Each row below holds a small network's activations on one input, seen along a few directions.
In each table, some parts of the input vary, and every possible input appears once, in random order.
Descriptions start from the smaller parts, as in this example, which fits no table here: one of 8 places around a ring, together with either a single point or (one of 2 separate values, together with one of 4 places along a line) or one of 9 places around a ring.
Shared parts are said once, and a part with two or three values counts as separate values.

Other details of the inputs shift rows strongly along three fixed directions, in all tables alike. That doesn't count.
These rows show it; all are for the same input, with only those details redrawn:
[ -9  -5 -23  10  20  12  -5  28  19 -13  21   9 -11   2]
[-25  20 -24   1   3 -17   8 -12  29 -16   8  -7   5  17]
[ 24 -11   9  -3 -18  16 -45 -36   0  -9 -12 -16  36   4]
[ 12  -2   1  -2  -1   1 -12 -26  -2  -2  -8  -4   8   0]
[ 21  -9   7  -2   6   7  -9 -17 -12   5  -6   3   0  -8]
[ 30  -9  18  -7  23  -5  26 -21 -37  28 -12  17 -32 -24]
[  8   7   2  -6  -2 -11   0 -41  -3   1 -12  -5   9   2]
[ 18 -24  -6   9   3  35 -47  16   8 -16  10   0  17  -3]

A family of inputs:
row 1: [  8  -7   4   8 -13  30 -19  38   6 -11   5 -15  22   0]
row 2: [  4   0   0  -2  10  -4   8  -2 -10   5   9   9 -14  -8]
row 3: [ 16 -10  22  -8 -12   1   2 -20 -18  15  -4  12  -7  -9]
row 4: [-23   0 -12  11   9  13  -5  31  14 -21  22   5  -2  -1]
row 5: [  6  -9  10  -6  13 -14  30  12 -19  25  12  25 -39  -7]
row 6: [-20   2 -20   3  -1   0  -1   5  25 -12  10   5  -5  12]
row 7: [ 16   3   6   0  24  -3  43  10 -23  27 -22   2 -30 -19]
row 8: [  4 -16   5   3  12  -3   5  21 -15  14   6  17 -25  -5]
row 9: [-25  13 -19   2  23 -23  34  30  10   2  32  16 -31   8]
row 10: [  8 -20 -10  12  14  17 -37  22   2  -9   8  -2   5   5]
row 11: [ 17  11  27 -13 -14  -3  23 -19 -24  21 -26 -15   8  -9]
row 12: [ -8   2  -5   5  13   6   2   3  -2 -10   3   5  -7  -9]
row 13: [  1  -6  13  -5  -9 -10  -2  -9 -12  11  -2   3  -5   6]
row 14: [-31  17 -21   0   2 -23  27  -3  24  -6   9  11 -15  11]
row 15: [ 28  -5  15 -10 -10  -7 -23 -50 -14   8 -19 -12  22   6]
row 16: [  6 -13  12  -3 -15  11  -9   1  -3   2  11   9   1  -3]
row 17: [-31  49 -20 -11  -1 -40  57 -29  22  -2 -26 -20  -2  14]
row 18: [  3 -14 -17   8  -3  16 -47  16  20 -21  19  -7  25  14]
row 19: [ -2  -9  -1  -1 -21   8 -25  -6  14 -10   6   0  17   5]
row 20: [ -6  -4  -7   5  20   4  15  31  -2   2  26  17 -25  -9]
row 21: [ -6  18   5  -9   3 -33  28 -23  -9  14   8   1  -9   7]
row 22: [-24  26 -13   4 -11  -5  11  20  26 -12   1 -17  17   9]
row 23: [  7 -16   1   0  11   0   4  23  -9  12  14  20 -25  -5]
row 24: [ 10   9   5  -8   0  -4  23 -10 -13  12 -28 -11  -2  -6]
row 25: [ 17  -1  19  -5 -13   6 -23 -56 -14  -4 -30 -16  28  -7]
row 26: [ 27 -13  15   2   2  21  -2  22 -22  11 -13  -6  -1 -15]
row 27: [ -6   0  -8   9  -4  20  -7  47  15 -15   6 -10  14   2]
row 28: [-10 -13  -4   7 -20  25 -41   5  17 -24   4  -2  26   2]
row 29: [ -9   0 -12   2   4 -13   4   5  11   2  10  11 -10  10]
row 30: [ 23  -1  16  -7   6   6  24   8 -27  20 -23  -3 -13 -17]
row 31: [ 25  -6  27 -10 -25   4 -22 -42 -17   4  -7 -11  26  -4]
row 32: [-25  46   0  -8 -36 -27  19 -33  27 -11 -18 -31  39  20]
row 33: [-16 -13  -9  10  -5  10 -24  37  15 -12  25   4   3  14]
row 34: [-17  21 -23   4   2  -1  12  13  28 -12 -10 -15   9   6]
row 35: [-16  -1  10   1   7   0  31  14 -10   8  10  21 -32 -14]
row 36: [-16  18 -18   2   1  -1  17  22  19  -8  -6  -9   0   0]
row 37: [-37  51 -14 -11 -29 -33  27 -32  35 -15 -17 -34  33  26]
row 38: [ 18 -24   2   7   3  20 -48  13  -7  -6   4  -4  16   1]
row 39: [  3  -8   4   0 -10  -6 -19 -15  -2   3 -10  -3   9   9]
row 40: [ 12   1   7   2   8  10  22  28 -12  12 -11   2 -13 -16]
row 41: [-13   7   2  -2   2 -10  21 -19  -4   4 -10  12 -14  -8]
row 42: [  2  -4   1   3   5  -7 -15   0  -8   2   3  -4   4   5]
row 43: [ -9  11   4  -3  -8  -5  -5 -29   0 -11  -7  -8  14  -2]
row 44: [ -4 -16  -6   4 -24  17 -43  18  23 -18  24  -3  25  18]
row 45: [  9   5   7 -10  -7 -19  -6 -29  -8   6  -2  -6  10   7]
row 46: [  9 -10  -2   3  21   7   7  17 -11   5  11  16 -21 -14]
row 47: [ 15 -10  18  -1   1  -5  -8  -7 -25  14   1  -2  -1  -1]
row 48: [  9 -21  22   0  -3  18  -1   5 -22  10  -2  17 -15 -20]
row 49: [ 16   9  11  -5  -1  -7  20 -14 -17  14 -29 -10   3  -8]
row 50: [  0  -5   8   1  -4   6  -1 -22  -5   0 -16   7  -4  -9]
row 51: [  5 -10   5   2   0   1 -24   8  -7  -2   8  -5  10   4]
row 52: [-19  10 -19  -2   3 -23  13  -8  20   1   5   6 -10  17]
row 53: [ 19 -20   0   5  21  20  -8  18 -10   4   8  13 -16 -14]
row 54: [-25   0 -23  10  19 -10  11  29  17  -3  12  12 -25  11]
row 55: [-24   7  -6   6   4   3   5  13   9 -15  17   1   0  -2]
Question: The inputs of row 37 and row 17 match in every part but one. If row 22 is changed in the same way as row 37 into row 17, which row does it become?
Answer: row 34
Question: The inputs of row 52 and row 23 match in every part but one. If row 15 is changed in the same way as row 52 into row 23, which row does it become?
Answer: row 45
Question: Describe the family of inputs behind these rows.
Answer: one of 5 places along a line, together with either one of 3 separate values or (one of 2 separate values, together with one of 4 places along a line)
Question: Change only the place on the line of 4 in row 6. List by row number the other rows that result.
Answer: row 50, row 52, row 54
Question: Change only the choice among 3 separate values in row 30. List by row number the other rows that result.
Answer: row 26, row 40

A family of inputs:
row 56: [ 38  -9  28 -11 -20   7 -25 -57 -24  12 -40 -14  26  -9]
row 57: [-13 -23  -7  10   0  11 -29  34  10 -11  33  15  -6   9]
row 58: [  4 -15 -13   9  12  15 -25  33   6 -10  24   3   1   5]
row 59: [  4  13  17  -9 -33  -2 -11 -32  -1  -5 -16 -24  39   5]
row 60: [ -5  15   2  -6   3 -15  30 -24  -3   8 -23  -2 -10  -3]
row 61: [  0 -21   5   4  17   4   5  20 -16   8  18  30 -33 -11]
row 62: [ -8 -15 -20   4  12  13  -8  23  22 -13  43  30 -20   1]
row 63: [-24  23 -12   0   0 -17  33   6  15  -2   3  -2  -8   4]
row 64: [ 23   3  22 -12   2 -12  31 -33 -33  29 -33   3 -17 -18]
row 65: [  3   9   0  -4   3 -14  -1 -31  -3   0  -6  -8   7   3]
row 66: [ -9  18  -4  -4  17 -26  46 -12  -6  17 -12   8 -29  -5]
row 67: [ -6   0  12 -10 -31 -18 -23 -49   0  -4  -5  -6  26  16]
row 68: [ -8  -2 -13   5  -8  11 -12  24  20 -12   5  -6  10  10]
row 69: [ 24 -13  20   0 -24  30 -35  -3 -10  -8 -11 -14  36 -10]
row 70: [ -7  -1 -11   5  11  -1   6  34   9   3  12   6 -15   5]
row 71: [ 14 -10   5   0  13   9  18  22 -16  17  -6  12 -26 -16]
row 72: [ 44 -25  29  -3   9   9  -7  -1 -43  30  -9   9 -14 -17]
row 73: [ -4  -9 -18  11   8  20 -35  15  19 -25  15  -5  16   7]
row 74: [-15  13  -8   2 -20   7 -16 -16  24 -23 -10 -22  34  11]
row 75: [ -8  11 -11   0  -5  -8 -10 -17  16 -12  -4 -11  17  10]
row 76: [ 12  10  22 -11   1 -19  42 -21 -27  28 -19   2 -17 -11]
row 77: [ -8  22  13 -10   3 -25  51  -3 -16  20  -5   2 -20  -7]
row 78: [ 26 -23  10   3  14  16 -11  23 -22  13   4  10 -11 -11]
row 79: [-10  -2 -19   8   7  12 -20  16  21 -19   9  -4  10   6]
row 80: [-23  21 -19  -1  -2 -27   0 -11  21 -12  14 -13  12  25]
row 81: [ -2 -19   3   6  21   6   8  19 -16   7  16  31 -36 -14]
row 82: [ 18 -16   0   4   3  17 -26  12  -4  -2   2   0   7  -4]
row 83: [ -9  -2 -11   6  10   4  14  41   8   3  11   8 -19   3]
row 84: [-24  25 -17  -4   0 -30  28  -6  19   0  -1  -5  -4  16]
row 85: [ 11 -27  14   4   5  19 -24  -5 -18   1   2  17  -8 -12]
row 86: [-20  19 -20   0  15 -24  22  -2  12  -4  13   1 -11  10]
row 87: [  8  -7   8   5   0  29 -12  19  -6  -8  -4  -4  10 -15]
row 88: [-29  28 -10   1   3 -14  35   7  14  -8   3  -5  -6   0]
row 89: [-17  19  -5  -3 -24 -10  -2 -12  21 -10  -3 -19  26  19]
row 90: [ -9  13 -11  -2 -16 -10 -10 -17  21 -11  -7 -13  22  15]
row 91: [ 28 -21  17   3  -7  34 -25   6 -16   1 -13  -6  14 -15]
Question: Describe the family of inputs behind these rows.
Answer: either a single point or (one of 5 places along a line, together with either a single point or one of 6 places along a line)
Question: Change only the place on the line of 6 in row 66. List by row number the other rows that result.
Answer: row 64, row 65, row 75, row 88, row 91
Question: Start at row 87 and move only the place on the line of 5, one step at a time. The first step leads to row 88. Which rows follow, in order?
Answer: row 69, row 59, row 77
